Each row has a name. Each question is about the rows just above it.

M: [ 90 112 101  50 143  97 160 171 159 159 110  98 175 122 116  69  67 113
  96  90 199 135 154 127 104 191  78  90 139 166 132 102 122  92 128  81
 159 145 115 141  62  63 117 181 184  40 116  92  98  83 119 177 161]
B: [116 128 123  98 144 121 149 156 150 149 127 119 158 131 129 106 105 128
 118 117 169 137 146 134 123 165 110 117 141 153 138 122 132 116 136 110
 149 143 128 140 103 103 129 160 162  92 129 118 118 112 131 158 149]
Y: [ 93 113 101  55 138  99 158 166 155 156 112 101 170 120 113  75  72 113
 100  91 191 134 149 125 103 184  82  93 135 161 129 101 123  95 127  86
 158 142 115 142  67  69 115 173 177  48 118  94 102  87 117 172 159]
K: [ 90 112 101  50 143  97 160 171 159 159 110  98 175 122 116  69  67 113
  96  90 199 135 154 127 104 191  78  90 139 166 134 102 124  91 130  81
 166 149 116 145  58  58 120 189 191  34 118  90  99  82 121 185 167]
W: [128 141 134 122 142 135 141 146 144 138 139 129 146 129 132 125 120 136
 125 127 148 134 133 132 125 148 126 135 141 144 142 127 140 124 144 119
 139 139 132 141 125 127 127 141 148 120 136 131 123 122 132 143 142]
X: [ 87 112 100  37 151  95 173 185 170 172 111  97 190 126 117  62  59 114
  95  87 220 142 165 132 105 210  72  86 145 179 136 101 126  89 132  78
 172 154 117 149  52  53 120 197 200  26 119  88  98  79 122 193 173]
A: [126 137 131 116 143 131 145 150 146 143 135 127 151 132 132 120 117 134
 125 125 156 137 139 134 126 154 123 130 142 148 141 127 138 123 141 119
 144 141 132 141 119 121 130 148 153 113 135 128 124 121 133 149 145]
E: [125 131 131 123 136 129 133 137 135 133 130 125 137 129 131 122 121 130
 123 127 140 130 132 130 127 139 124 128 135 136 134 128 131 123 134 120
 131 133 128 131 123 123 129 137 139 119 129 127 122 123 130 136 132]
The next 2 entries after [150 146 143 135 127 151 132 132]: : [120 117]
The next 2 entries after [125 103]: : [184  82]

D: [132 132 135 132 134 133 132 132 134 133 133 137 132 133 130 134 132 137
 133 133 132 138 131 136 134 137 130 129 134 134 133 132 134 132 131 133
 137 132 137 134 134 134 131 137 131]
T: [131 130 136 134 137 129 136 129 131 136 137 134 132 134 129 132 138 135
 128 128 132 139 133 134 128 137 129 129 136 132 132 132 130 132 126 135
 134 133 139 130 130 130 133 137 131]
P: [ 51  87 197 136 101 157  71  62 161 136  76 137 132 135  75 151 129 131
  70 104  85 158 112 165 125 149 125  84 107 141 105  55  93 118  59 161
 126 133 195  83 118 132 103 187  90]
S: [136 132 127 133 136 126 138 133 126 133 138 128 135 132 134 128 136 129
 131 129 134 130 134 127 126 129 131 134 134 128 132 136 131 132 132 131
 129 132 128 131 128 128 134 127 134]
L: [ 54  90 197 138 103 159  74  66 163 137  78 138  72 130  78 152 130 133
  73 106  87 159 114 166 127 150 126  87 109 143 107  58  95 120  63 162
 128 134 196  86 120 134 105 188  92]
J: [145 135 117 131 140 118 147 140 119 132 147 125 142 131 139 122 137 127
 136 129 139 126 135 121 123 127 129 138 137 124 134 145 133 132 138 126
 128 130 120 135 126 125 137 119 137]
Q: [113 123 148 133 122 142 115 116 142 132 115 134 117 131 120 139 129 132
 119 128 121 136 128 141 134 135 133 122 124 136 126 113 124 130 117 139
 131 133 146 122 131 135 125 145 123]
F: [ 52  88 201 139 105 159  74  64 164 140  79 140  72 131  76 153 132 135
  71 105  87 163 114 169 126 153 126  85 111 144 107  57  95 121  60 164
 130 135 201  85 120 134 105 192  91]
N: [ 56  93 213 149 113 167  81  67 172 150  86 146  77 139  82 161 144 141
  72 109  92 172 123 177 130 161 134  92 118 151 114  61  98 129  62 176
 135 145 213  88 125 140 113 203  98]
Give the next 2 entries after [135 121 123]. : [127 129]
Whose row is [136 132 127 133 136 126 138 133 126 133 138 128 135 132 134 128 136 129
 131 129 134 130 134 127 126 129 131 134 134 128 132 136 131 132 132 131
 129 132 128 131 128 128 134 127 134]? : S
What are the next 2 entries after [126 138]? : [133 126]

G: [148 149 100 143 201 143  98 149 146]
Z: [151 134 131 116 131 114 120 103 160]
R: [ 91  42 164  61  66 128 144 121 114]
V: [180 136 151 134 131 114 100  95  94]
H: [ 91  42 164  61  66 128 127 135 123]
U: [145 196 109 155 169 151  94 122  96]
C: [152 179 130 163 129 135 121 121  98]
Give the next 2 entries after [ 61  66 128 144]. : [121 114]
The next 2 entries after [151 134 131 114]: : [100  95]

zus: [100 138 163 146  86  94 102 168 112  88 133 146 133 191 125 172 150  78
 131 119 102  35]
Muzin: [121 177  69 121 146 122  94 134  83 147  49 108  93 157 158 127 142 117
 126 160 169 187]
toles: [102 179  95 130 119 101  82 159  75 120  60 124  99 195 156 152 151  86
 131 152 148 122]
What are the next 2 entries after [159  75 120  60 124  99 195 156 152 151]? : [ 86 131]
Give the next 2 entries after [121 146 122  94 134  83 147  49 108  93 157]. : [158 127]

fuv: [153  87  39 180 158 125 170]
kazi: [ 48 151 167 130  92 128  62]
Topof: [ 88 111 152 123  82 137  94]
vudu: [ 37 143 170 137  80 135  55]
tekuz: [ 93 197 165  48 162  62  71]
fira: [121 118 127 127 116 129 123]
The next 2 entries after [ 93 197 165]: : [ 48 162]
The next 2 entries after [170 137]: : [ 80 135]

Kanem: [ 89 114 101 220 138 138 116 132  90]
Rigo: [139 110 115 185 161 133 121 126 139]
Gof: [126 105  82  61 107 121 100 135 156]
timol: [128  98 134 114  87 136  92 132 189]
lim: [158 148 147  52 134 144 126 130  35]
lova: [ 89 114 124 166 139 109 131 127  51]
Kos: [ 87  98 136 114 134 128  97 138 117]
[ 89 114 101 220 138 138 116 132  90] is in which row? : Kanem
Give the next 2 entries after [161 133 121]. : [126 139]
Give the next 2 entries after [ 87  98 136 114 134 128]. : [ 97 138]

